[38, 31, 76, 90, 22, 33, 87] gives 87
[8, 5, 1, 2, 4, 2, 5] gives 5
[6769, 7852, 1673, 7589, 7433, 6598] gives 6598
[61, 192, 22, 229, 198] gives 198
[6, 4, 3, 5, 8, 4, 2] gives 2
[89, 19, 58, 78, 32] gives 32
[-910, 206, -136, -15, 599] gives 599
[18, 94, 72, 34, 73, 32] gives 32
[75, 785, 261, 729] gives 729
---
Input:
 51   2 -96   1  -3 -26 -30
 39 -43  -2  -2  -2 -30 -21
-17  13 -40  79  -7  32  27
Output: -30

Input:
 34  31 -53 -29 -16
-18 -96  26  93 -83
-18 -21  32  25   2
Output: -16

Input:
  9   9 -13   2  12 -10
 90  91  -1  39  88  23
 25  25   4  12  26   6
Output: -10

Input:
-47 -44 -18  10
  5   6 -85 -34
 22  26 -26  40
Output: 10

Input:
 -4  26 -23  15   8 -32
 54 -39  50 -11  75  59
 41 -35  30 -10  77  30
Output: -32

Input:
 72  46 -72  51
 48  45 -50  55
-22  32  26  13
Output: 51

Input:
-54 -20   9  55  66  67
-30 -76  76 -60 -31  66
-75 -48  89 -88 -30  87
Output: 67
---
[[ 19 -76 -79 -19]
 [ 18 -69 -75 -20]] value -20

[[ 76   5 -77  93  67]
 [ 68 -34 -90 -46  91]] value 91

[[-60 -59  31  24  39]
 [-74 -64 -24  46  46]] value 46

[[ 46  56  46  21  77 -63]
 [  5  49  46 -38   8  -7]] value -7

[[-67  69 -67 -63 -59 -54]
 [-23   6 -16  -9  -1  -1]] value -1

[[-29  91 -25  80 -72 -92]
 [ 19 -88  13 -12  73  34]] value 34

[[ 76   5 -18 -86 -58]
 [-63   5 -18  38  41]] value 41
---
4,5,6,4,4,6,3
6,7,6,7,3,6,1
-> 7

4,4,3,7,6
3,4,3,0,1
4,8,4,5,5
-> 4

0,-2,-17,41,-15,-32,33
-15,14,34,29,-17,37,7
-> 14

503,880,309,611,604
689,375,628,504,80
-> 375

5423,4634,4732,6182,3087
4074,3020,8229,7398,2344
-> 3020

-25,45,-30,-23,-22,-24,-22
-24,-21,-18,-24,-46,-24,-23
-> -21

6232,6899,1893,6291
8484,6838,6179,6269
6599,6362,6709,6302
-> 6838

4,6,4,3,3,6
5,4,3,8,4,4
5,3,3,4,5,2
-> 4

2,6,6,5
3,4,4,7
3,4,6,6
-> 4

337,463,361,379
325,51,366,366
354,418,818,368
-> 51
---
[ 25  61 -14  73  31] ==> 73, 61

[-24 -55 -79 -87] ==> -24, -55

[-75 -12   5 -50  68] ==> 68, 5

[ 66  35 -36 -71 -14] ==> 66, 35

[[-36 -17  86  62]
 [-51 -19  38 -41]
 [ 41  28  43 -22]] ==> 86, 62

[-40 -43 -75  41 -66 -21 -30] ==> 41, -21

[77 64 54 -5  0 18] ==> 77, 64
---
[  2.753   8.849  19.606  17.481 -15.588  17.791] ==> 2.753, 17.791

[[-0.27 -0.78 -0.65  0.69 -0.56  2.17 -1.73]
 [-0.49 -0.30  0.09  0.80 -0.33  2.32 -0.89]] ==> -0.27, -0.89

[[  38.997 -139.590  191.611   15.417]
 [ 191.704   96.334  105.306  154.164]] ==> 38.997, 154.164

[[-13.3 -10.8  -9.2  -9.6 -14.3  -9.2  -9.4]
 [  8.6 -14.3 -17.1 -18.5  17.1 -13.7 -15.2]
 [-16.5  -8.2   0.3  -6.2 -16.1  -3.2  -1.7]] ==> -13.3, -1.7

[[ -4.00 -10.13  -5.65  16.82]
 [ 20.28 -16.19  -8.69   7.80]] ==> -4.00, 7.80

[-0.18  0.19  0.02 -0.14  0.01 -0.17] ==> -0.18, -0.17
---
[[42 70 58 41 45 70]
 [24 44 60 37 32 57]
 [26 41 46 39 28 63]
 [33 36 26 41 26 26]
 [27 44 61 60 29 39]
 [36 63 66 67 37 28]
 [26 31 77 23 76 25]
 [37 62 65 67 37 27]
 [50 33 34 65 58 32]
 [47 53 42 72 25 39]
 [38 67 57 61 50 27]
 [72 33 26 72 65 60]]
47

[[867 419 469 728 399 199 479 283]
 [300 308 305 697 750 352 166 271]
 [852 810 833 380 640 791 264 684]
 [590 219 745 821 735 235 244 675]
 [883 888 176  94 887 808  94  93]
 [533 226 733 813 717 249 242 677]
 [456 818 438 194 845 355 126 196]
 [535 322 503 829 230 564 757 301]
 [636 327 624 785 649 265 397 466]
 [516 212 584 666 650 191 243 621]
 [318 761 284 218 860 303 125 168]]
636

[[517 251 334 520 322 432 409 425 370 352 482]
 [463 136 371 410 369 267 451 357 495 253 440]
 [702 361 435 497 524 302 581 525 254 770 265]
 [558 521 295 361 417 322 659 375 474 233 460]
 [513 856 410  37 277 524 438 460 446 407 433]
 [251 120 416 297 388 610 102 507 341 260 349]]
558

[[141 170 160 116 132 127 102 172 121 101 135 132]
 [130 168 149 128 127 125 120 138 127  95 125 144]
 [135 178 154  89 152 131  96 199 139 110 150 136]
 [130 209 156  62 171 124 106 186 163  97 151 161]
 [147 208 164  65 166 133  99 195 159  99 152 159]]
135

[[ 844 -212 -634  526 -168  511]
 [ 225 -149   71  657  345 -299]
 [  67 -143  268  358  379 -201]
 [ -26   67  -80  631 -385 -338]
 [  74  751  360 -141  283  720]
 [ 564  104   18 -123  286  659]
 [ 616  -19 -171 -232  425  726]
 [ 607  -28 -173 -230  415  728]]
564

[[  28 -379 -558  954  -37 -123 -653  824  811 -593 -658  -20  842 -608]
 [ 637 -490  436 -472 -694  651  469  546  553  310  435 -694  784  372]
 [ 165 -685 -388  303  608   21 -433  794  804 -107 -447  620  770 -181]
 [-539 -231 -485  306  845 -601 -561 -111 -116  516 -530  847 -614 -583]
 [ 538 -386 -290  299  755  552  942   15    0  368  954  747 -562  558]
 [ 240  175  786 -709 -567  171 -401  322  298  901 -412 -583  783  522]
 [-483  302  292   13 -533 -521 -702   21   10  662 -701 -538  629  617]
 [ 220 -642  270 -158  732  192 -325  832  826  134 -304  723  809   64]
 [  11  572  166   14 -524   36  -83 -646 -649  610 -113 -535 -657 -662]]
-483

[[ 57 119 178  61  82 178 204  94 164  54 173 117 153]
 [  7 169 172 117 126  13 195 176  21   4 197 168 104]
 [127 148 190 171 144  30   2 160  19 103 134 156 131]
 [107  60  20  83  88 112 195 150 191 120  52  56 140]
 [ 57 155   2  44  95 170 205 144   1  41 186 159 171]
 [117 160 183 143 126 131  13  37  10 114   8 172  95]
 [ 16 145  18  74  89  19 187 173  26  12 192 143 156]]
57

[[8182 5530 4435 5383 7948 8450 2695]
 [7358 6046 4082 4912 7786 7754 3466]
 [7578 5494 6730 5423 7205 7977 3219]
 [4409 5721 6694 4000 2632 4684 5903]
 [6830 4303 5805 6109 5154 6862 3905]
 [7431 3729 5845 6871 4872 7642 3383]
 [7416 3773 5702 6929 4957 7628 3435]
 [7070 4393 5722 6211 4889 7256 3701]
 [8092 5077 5187 5711 5723 8921 2340]
 [8425 5013 5406 5728 5763 8960 2169]
 [7062 3672 6111 6421 4688 7199 3867]]
8092
---
[[150  64  59 210  79  54]
 [200  83  63  80 205 116]
 [153  69  66 204  83  50]] --> 150

[[20 21 65 82 40 32]
 [19 22 65 86 42 36]
 [21 54 35 35 58 34]] --> 20

[[6042 9230 5869 2657 4274 8840]
 [7501 4788 4578 5403 4391 3397]
 [8482 4186 4530 6104 4095 2631]] --> 6042

[[97 17 47 28]
 [ 9 17  3 28]
 [35 27 12 31]] --> 97

[[ 422 -402  706  164]
 [   3 -250 -518  152]
 [-123  662 -635 -680]] --> 422

[[8663 4757 9997 4803 2644]
 [4512 1441 3497 4109 6135]
 [4820 1387 1563 3627 8906]] --> 8663
---
-78 -71 -62 -40 -27 -10 --> -10
 51  93  48 -41  -2   2  52 --> 52
 76 -83 -53  19 --> 19
-43  67 -48 -34 -11  83 -41 --> -41
-69  12 -46 -57  76 -16  25 --> 25
 20 -79  60 -59  27 -14 --> -14
